[[ 66  89 139 174 161 128 111 139  93]
 [182 175 119  80  97 113 144 112 169]
 [ 72  74 131 183 172 122 121 121  90]
 [168 174 125  94 108 120 132 125 159]
 [104 124 128 137 150 114 127 125  97]] --> 125

[[167 130  62 102 100 135 119]
 [173 122  91  97 118 144 121]
 [174 107  80  84 108 155 111]
 [177 120  68  82 110 147  97]
 [139 155 134  88 123 100 140]
 [169 132  84 114 121 164 113]] --> 164

[[ 91  75 130  60 178  57 148 151  97  60 116  95  54 111 119]
 [182  51  91 158 198 195 185 148  70  99 136  78 188  84 122]
 [ 87  81 195  88  58  86 185  72 156 115 180 157 147  90  63]
 [187 166 133 202 194 126 103  81 101 198 188  77 205  78  87]
 [113 129 144 100 121  62 166 191 184  98 154  83 130 118 146]
 [ 59 179  92 124 174 152 183 160  77  94 169 187 134 201 111]
 [ 51 135 151  78  71 128  70  78  73  62 126 183 144 154  56]
 [181 143 147 174 123  87 187 141 154  70 100 164 180 128 183]
 [169  92 105 142 164  96 155 191 188 162 199 105 200 165 156]
 [ 92 152 170 167  95 121 102 194 149 188 157 201  98 110 117]
 [ 65 107 126 188 121 137 172 126  91 148 115 123  98 177 164]] --> 177

[[166 157 163 120 196 129 197  99  77  98 112 136]
 [115 100 146 164 127  95 132  87 156 182 184 127]
 [ 78 147  82  89 127 198  94 133  96  55  60 107]
 [146 141 117 200 127  74  90 193 106 138  72 151]
 [176 140  76 174 155 109 177 141 189  60 152 121]
 [ 86 124 100 108 108 157  67 184  95 111  63 152]] --> 63

[[103  98 115 156  79 132 181]
 [136 130 142 144 103 150 149]
 [103 176 150 173 159 167 103]
 [113 137 135 106 112  83 133]
 [ 99 113 180 174  81 114 198]] --> 114

[[147 164 145 142 137 133 149 110 150 112]
 [143 172 156  93 154 106 151 115 124 133]
 [ 99 100 110 156  86 176 105 173  96 137]
 [118  82  90 151  78 157  90 135 127 125]
 [124 100  97 125 129 124 110 140 114 116]
 [120 108  92 139 122 161  94 190 110 122]
 [150 159 145 120 130 100 160  80 158 124]
 [124 109 101  91 133 131 116 155 114 147]
 [143 163 165 150 128  98 161  94 154 112]] --> 154
---
Q:
130	110	102	103
63	137	92	122
94	109	126	140
A: 94

Q:
188	154	65	202
183	132	107	87
183	130	78	173
A: 183

Q:
67	180	170	85
142	131	157	106
107	187	150	95
A: 107

Q:
90	127	191	58
128	120	189	58
128	135	128	58
A: 128

Q:
153	115	154	166
161	132	168	99
108	92	191	171
A: 108

Q:
65	199	140	64
168	102	118	146
63	202	136	72
A: 63
---
134	152	90	81	191	69
96	66	186	115	162	122
122	126	174	92	125	70
gives 186

192	51	197	132	77	211	196
111	165	109	117	136	110	117
95	190	54	98	197	54	54
gives 109

136	135	137	131	117	125
124	50	157	108	62	192
110	112	110	110	139	111
gives 157

163	193	125	100	121	161
154	117	95	115	171	131
172	139	126	91	125	145
gives 95

115	154	158	115	102	144	139
156	150	160	156	52	98	117
113	126	137	113	135	155	119
gives 160

124	130	180	65
118	95	56	164
93	118	53	162
gives 56

123	127	183	57
130	131	128	135
129	134	126	126
gives 128

123	132	140	123	128	135
103	149	135	158	132	197
126	137	120	143	123	146
gives 135

124	149	125	81	80	188
113	137	101	137	128	125
123	105	77	89	136	159
gives 101
---
196	112	108	179	111	106
74	108	114	98	119	116
80	108	113	90	115	116
--> 116

65	93	115	194
75	144	113	158
165	170	117	117
--> 117

100	144	99	154	145	117	159
134	146	112	129	65	170	131
76	153	100	157	143	72	158
--> 158

126	184	172	107	132
136	195	144	110	61
138	89	90	143	95
--> 95

84	71	125	53
107	55	79	210
170	102	114	71
--> 71

142	164	125	127
149	130	150	118
73	55	123	87
--> 87

187	129	104	102	77
182	124	105	106	80
189	129	106	102	77
--> 77

131	127	111	149	140
135	127	120	141	134
131	124	188	137	117
--> 117
---
Input:
115	87	124	148	148	81	143
118	54	115	137	136	89	133
Output: 81

Input: 83	136	94	50	106	135	95
Output: 83

Input: 103	75	65	97
Output: 75

Input:
184	122	87	147	154
137	136	198	146	136
Output: 122

Input: 172	131	181	197	150	66	116
Output: 116

Input: 146	154	50	129	118	122
Output: 118

Input:
181	171	99	139
129	123	128	129
198	111	119	98
Output: 99

Input:
130	138	126	104	97
112	112	165	179	116
132	166	79	93	47
Output: 79
---
[[178 153 108 120]
 [178 123 120 129]
 [194 159  95 131]] ans = 108

[[125 132 132 128 127 138]
 [ 64 119 174 131 111 114]] ans = 132

[[132  66 141 108 113 117 190]
 [125 128 127 127 127 130 130]
 [128 128 120 112 133 131 130]] ans = 141

[ 93 171 204 186] ans = 204

[116 127  59  92 173] ans = 59

[132 106  74 117  72  48 114] ans = 74

[177 119 211 143] ans = 211

[[202 152  88 131]
 [106 115  95 102]] ans = 88
---
[[ 57 139  70  52]
 [ 65 141  74  46]
 [114 126 112  87]]
70

[[100 142 128 101 127 159 103]
 [ 96  60 185 103  73  68  87]
 [ 93  88 134 183  98 116  94]]
128

[[140 148 128 129 128 133 161]
 [147 159 109 131 128 129 189]
 [128 128  85  96 154 175 181]]
128

[[125 123 134 132 126 132]
 [118 139 140 125 122 118]
 [ 65 201 123 139  89 133]]
134

[[112 167 127 177]
 [130 140 174 147]
 [134  88  91 195]]
127

[[141 191 126 176]
 [117 175 117 152]
 [104 184  88 161]]
126
---
[[ 93 104 117  84  62]
 [166 108 117 167 200]
 [158  85 119 170 161]] ans = 85

[[129 131 148  90 103]
 [175  91 145  66 147]
 [186 135 212 122 115]] ans = 135

[[102 151 133  62  99]
 [163  95 172  75  95]
 [ 82  93 125  82  86]] ans = 93

[[148 100  84  62 103]
 [134 153 113 121 136]
 [ 97 126 145 132 138]] ans = 126

[[130 176 160  61 135]
 [140 141 155 130 140]
 [111 152 112 111 120]] ans = 152

[[157 105  48 124  51]
 [ 96 163 135  78 193]
 [ 77 151 151 129  88]] ans = 151
---
Input:
[[ 65  95  76 124]
 [145 146 150 143]]
Output: 150

Input:
[[131 170 130 156 151 101  96]
 [128 107 157 174 204  88 162]]
Output: 88

Input:
[[103 144 192  78 135]
 [150  66  91  93  74]]
Output: 93

Input:
[[173  88  56 119]
 [ 85 110 117 153]]
Output: 117

Input:
[[178 141  79 103 115]
 [172 119  58  74 141]]
Output: 74

Input:
[[ 99  66 152 102 161]
 [155 159  82 129  73]]
Output: 129

Input:
[[118 105 134 196 103 118  80]
 [116 114  76  92  88  90 126]]
Output: 90
---
143	149	143	79	128
119	89	93	188	142
==> 128

64	120	130	94	59
160	126	128	112	98
123	91	134	64	160
==> 98

133	132	161	179	102
170	82	162	116	146
203	120	172	197	123
==> 146

143	71	84	93	150	98	152
83	158	201	88	137	109	211
97	111	62	196	201	139	56
==> 211

150	80	96	136	126	71
92	158	63	139	154	107
106	145	143	143	145	87
==> 107

148	135	141	122
137	119	146	128
59	96	107	162
==> 128
